These are the activations of a small neural network, seen along a few directions. Each row is one input.
Each table varies a few parts of the input and shows all the possible inputs, shuffled.
Descriptions start from the smaller parts, as in this example, which fits no table here: one of 5 places around a ring, together with either a single point or (one of 2 separate values, together with one of 4 places along a line) or one of 11 places along a line.
Shared parts are said once, and a part with two or three values counts as separate values.

Other details of the inputs shift rows strongly along two fixed directions, in all tables alike. That doesn't count.

A family of inputs:
R1: [-16 -17  51  -3 -11  31 -42   4   8  -1 -14]
R2: [-33  11 -30  24  28 -38  48 -10  15 -15  26]
R3: [-43  -1 -33  12 -40  -4  11 -14  51  -4 -38]
R4: [-26  22 -12  18  30 -40  45  -3  30 -45  27]
R5: [ -4 -26  35 -14  -9  39 -38  34  23  -9  -7]
R6: [ 33  19  18 -16  24 -10  12 -11 -45  15  21]
R7: [-13 -15 -60  16 -41   2  14  -1  56   1 -40]
R8: [ 16 -15   1 -11 -39  27 -35 -14 -15  28 -30]
R9: [ 12 -10 -11 -17 -37  26 -46 -10  -9  33 -14]
R10: [ 22   9  25  -9  40  -8   3  -8 -41   1  26]
R11: [-57  -4 -12  30 -16   7   1  10  67 -28 -26]
R12: [-36   3 -25  31 -32 -18   0 -23  53  11 -39]
R13: [ 19  11   8 -22  16  -6  12   3 -44  18  38]
R14: [-21  22  -2  31  33 -47  45  -9  28 -40  19]
R15: [-29   7 -18  30  26 -38  59 -14   8 -19  11]
R16: [ -7   6 -41  11  12 -31  72  12  21 -13  12]
R17: [ 23   8  13 -23  31 -11  -2  10 -37 -17  37]
R18: [  6  24 -61  10   4 -44  53 -21   7 -16  13]
R19: [ 27  19   7 -29  21  -4  13  -5 -43   9  29]
R20: [ 11  24 -51  23   7 -51  53 -27   5 -10   5]
R21: [ 23   9   3 -21  15   4  20  22 -47   7  30]
R22: [-19  -2 -52  35 -40  -4   8 -14  42   7 -49]
R23: [ -7 -18  13 -11 -15  36 -46  23   0   1 -16]
R24: [ 23   6  20 -16  15  -6  23  -1 -51  14  23]
R25: [ 40  15 -14 -26  14   0  12 -15 -51  17  28]
R26: [ 18 -10  -1  -4 -34  20 -46 -16 -11  38 -23]
R27: [-20 -12  39  -9 -10  30 -53   8  14   3   0]
R28: [ 26  -2  -2 -11 -29  23 -45 -24  -9  29 -32]
R29: [ 40  -4  14 -15  20  -3  26  23 -37  12  21]
R30: [ 16  10  15 -21  37  -1   3  -1 -39  -4  35]
R31: [  4 -30  14 -17 -13  35 -40  30  12   0 -16]
R32: [ 21  -9  43  -4  40   4  18  31 -23 -10  35]
R33: [-31   0 -20  31 -17 -23 -14 -16  61 -24 -40]
R34: [ 29   9  13  -8  18  -2  20  16 -49  13  21]
R35: [-14 -12  49   4  -7  23 -53   2  12   9  -8]
R36: [ 16 -12 -16 -16 -38  37 -38   9 -11  21 -23]
R37: [ 29 -13  22  -7  36  -1  17  27 -34  -1  27]
R38: [-11  -4  38 -16  -5  33 -52   0  16  -6  -8]
R39: [ -5  -4  48  -3  -2  26 -52  -7  14   0 -17]
R40: [ -2   1  38 -18  32   8  15  13 -35 -14  45]
R41: [-13 -21  20 -18 -19  32 -44   7  -1   2 -15]
R42: [-10 -14  43   5  -8  34 -45  21   9  -3 -16]
R43: [ -1  28 -30  21  14 -54  53 -17  13 -17   6]
R44: [ 10 -15  -9 -23 -42  33 -35  -7 -13  23 -21]
R45: [-42  -8 -23  40 -17  -5  -1   0  54 -13 -42]
R46: [-46  -7 -17  39 -16 -16  -9 -19  57  -2 -34]
R47: [ 34  18   6 -30  15 -13   8   7 -40  -3  32]
R48: [ 12   3 -53  26   8 -34  71  -5  10   0   3]
Each input here is: one of 2 separate values, together with one of 4 places along a line, together with one of 6 places along a line.
Changing only the choice among 2 separate values turns R34 into R21. The same change can be made to R22. Which row results?
> R36
Changing only the choice among 2 separate values turns R25 into R28. The same change can be made to R40. Which row results?
> R1
A walk changes only the place on the line of 4. It starts at R48 and steps to R29. List the rest of the walk in order.
> R37, R32
Which other rows does R27 become when the place on the line of 6 takes its other values? List them by row number.
> R4, R5, R11, R38, R40

A family of inputs:
R49: [ -8  18 -29   1  27 -35  67  -1   2 -25  39]
R50: [ 37 -10   3 -23  11  14  -4  15 -44  15  21]
R51: [-20   6 -25  -2  -2 -12  25  -2  28 -18   2]
R52: [  2  -8  39 -15  11  22 -33  12 -29   4  17]
R53: [-21  -6  -7  23 -38   3 -38 -11  62 -14 -64]
R54: [ -1   8 -45  17   9 -29  49  -6  -4  -7   8]
R55: [  2  14 -46  18  11 -27  52  -9  -8  -7   7]
R56: [-42  -7  -5  20  -4   4  -4  -5  43 -12 -14]
R57: [-12   3  -8  23 -11 -13  -6  -5  42 -16 -31]
R58: [ 38   3  34 -14  22   1 -13  17 -32  -1  19]
R59: [-35 -17  -8  23 -49  14 -24  -7  57  12 -58]
R60: [ 27 -15   5 -22 -27  34 -50   6 -27  20 -22]
R61: [-23 -14  -4  22 -34   3 -38   0  72 -11 -56]
R62: [ 38  -6   1 -22  16  12   3  15 -46  15  26]
R63: [-13   3 -15  20  12 -17  51  -4  10   3   5]
R64: [ -9  37 -37   0  11 -44  38 -43   4  -7  21]
R65: [  4   9 -43  15  27 -36  65   2 -10  -7  27]
R66: [-13  23 -32   2  13 -30  51 -11   2 -24  16]
R67: [ 39   3  33 -14  28  -6  -4  16 -37  -3  24]
R68: [-21   7 -25   0  -3 -15  23   0  28 -17   3]
R69: [-41  -1  -6  21 -11   1  -9 -13  32 -14 -24]
R70: [-45   7 -11  22 -29  -5 -41 -47  50   5 -36]
R71: [ 29  12  15 -36  31   1  16  18 -51  -2  52]
R72: [-34 -10 -12  24 -51  17 -23 -15  51  11 -64]
R73: [ 37  -4  34 -18  26   4 -11  16 -29  -2  19]
R74: [  0  17 -47  14 -10 -29  12 -42   8  14  -9]
R75: [  4 -12  40 -15  11  28 -33  14 -23   5  20]
R76: [ 12 -10  21 -38 -18  38 -47  14  -6   6  -3]
R77: [-12   2 -14  23   9 -18  51  -3  10   2   8]
R78: [-25  14 -10  22  44 -32  58   0  -1 -20  40]
R79: [-25  -5 -12  22 -25  -3   8 -10  28   7 -32]
R80: [  7  32 -19  21  25 -56  34 -41   7  -8  11]
R81: [ 20 -25   9 -21 -40  42 -68  13  -7  24 -31]
R82: [ 36  -7   3 -21  11  13  -6  18 -44  17  22]
R83: [ 16 -25   8 -20 -50  50 -80   9  -2  26 -43]
R84: [ 30   5  26 -14  25   1  24   9 -64  18  35]
R85: [ 17 -20  40 -15 -36  38 -87  10  12   7 -46]
R86: [  6   1  34 -14  24  14 -14   9 -44   1  30]
R87: [  1   8 -10  22  26 -36  44   0  19 -24  12]
R88: [ 24  -3  29 -13   9  13   2  12 -44  23  18]
R89: [-14  20 -31   2  13 -31  50  -6   4 -23  20]
R90: [ -6  26 -23  21  11 -43  47 -45  -6  16  11]
R91: [ -6   7 -15  22  26 -32  74  -3  -6  -2  26]
R92: [ -6   1 -40  17  -7 -13  24  -1  15   0  -8]
R93: [ 25  -3  28 -13  18  10  11  15 -46  22  26]
R94: [-33 -16  -9  23 -38  10 -13  -5  53  11 -48]
R95: [-24  10  -9  21  42 -32  60  -3  -1 -22  41]
R96: [-24 -12  -9  19 -21   4   8  -6  37   8 -31]
R97: [-32 -12 -10  22 -50  16 -24 -15  47  11 -63]
R98: [-36  -2  -6  19  14 -10  18  -4  26 -16   4]
R99: [ 27 -14  38 -17  -5  27 -51  16  -1   5 -14]
R100: [  6  -1  35 -15  23  12 -15   8 -45   0  29]
R101: [  7  -4  35 -15  32   9  -7  15 -40   1  38]
R102: [-27   2 -22   1 -25  -3  -3  -3  42 -14 -20]
R103: [ 32  -6  37 -16  10  14 -33  19 -17   3   4]
R104: [ 34   1  34 -15   5  13 -33   8 -27   0  -4]
R105: [-26   6 -24   2 -23  -3   0  -2  42 -14 -17]
R106: [ 39  -6   2 -20  15  11   5  16 -47  14  30]
R107: [ 20   6  16 -36  -6  23 -26   6 -33   1   9]
R108: [-48  -9  -3  23 -23  10 -27  -5  53  -8 -32]
R109: [ 27 -24   9 -22 -24  37 -48  15 -15  21 -12]
R110: [  4  -2  36 -15   8  26 -34   5 -34   4  10]
R111: [-20  14 -28   2  -7 -14  23  -6  21 -18  -1]
R112: [ 13 -10  22 -36 -21  37 -47  15  -5   5   0]
R113: [ 40   0  33 -14  29   0  -2  17 -32  -3  28]
Describe the family of inputs behind these rows.
> one of 5 separate values, together with either a single point or (one of 2 separate values, together with one of 6 places along a line)
Changing only the choice among 5 separate values turns R110 into R107. The same change can be made to R101. Which row results?
> R68
Which other rows does R85 become when the choice among 5 separate values takes its other values? List them by row number.
> R54, R79, R89, R100
Which other rows does R56 become when the choice among 2 separate values takes its other values? List them by row number.
> R98
List by row number the other rows that have the choice among 5 separate values in common with R73.
> R53, R57, R58, R61, R67, R80, R85, R87, R99, R103, R104, R113

A family of inputs:
R114: [ 28   3  25 -35  -4  20 -48  -1 -33   9   9]
R115: [-31  -6   0  15  -7   1  -3   4  33  -8 -10]
R116: [  9 -13  45 -25   3  35 -34  16 -29   9  12]
R117: [ -7   1 -33  -2 -23  -2  -2  -4  27  -8 -18]
R118: [ 20  -4  32 -26  -6  27 -37  -4 -39  23   5]
R119: [-23  -9   2  18   0   0  -5   3  36 -14 -15]
R120: [ -1  -4 -19  11 -21  -4   6   0  27   1 -26]
R121: [-11   0 -12  17  -9  -8  -8 -18  26   0 -21]
R122: [ 25  -4  31 -20  -3  22 -43   1 -40  18   2]
R123: [ -9  -5 -26  13 -21   0   3  -1  19   2 -24]
R124: [ 12  17 -39  18  42 -45  86  -3 -19 -11  38]
R125: [-19   3 -13  14 -16  -7  -6 -16  23   6 -17]
R126: [ 29  12  31 -14  65 -15  45  21 -75 -10  71]
R127: [  4  19 -40  14  35 -45  87  -2 -22  -5  43]
R128: [-20  -5   8  16  -4  -3  -1   6  38 -15 -18]
R129: [-15  -5 -25   7 -23   5   8  -6  20   7 -21]
R130: [ -8   5  -5  15 -14 -11  -4 -14  28  -1 -25]
R131: [ 16  -5  38 -34   6  29 -45  19 -22  -5  15]
Changing only one part turns R123 into R126. The same change can be made to R120. Which row results?
> R128
Describe the family of inputs behind these rows.
> one of 3 separate values, together with either a single point or one of 5 places along a line
Which other rows does R122 become when the place on the line of 5 takes its other values? List them by row number.
> R118, R121, R125, R130
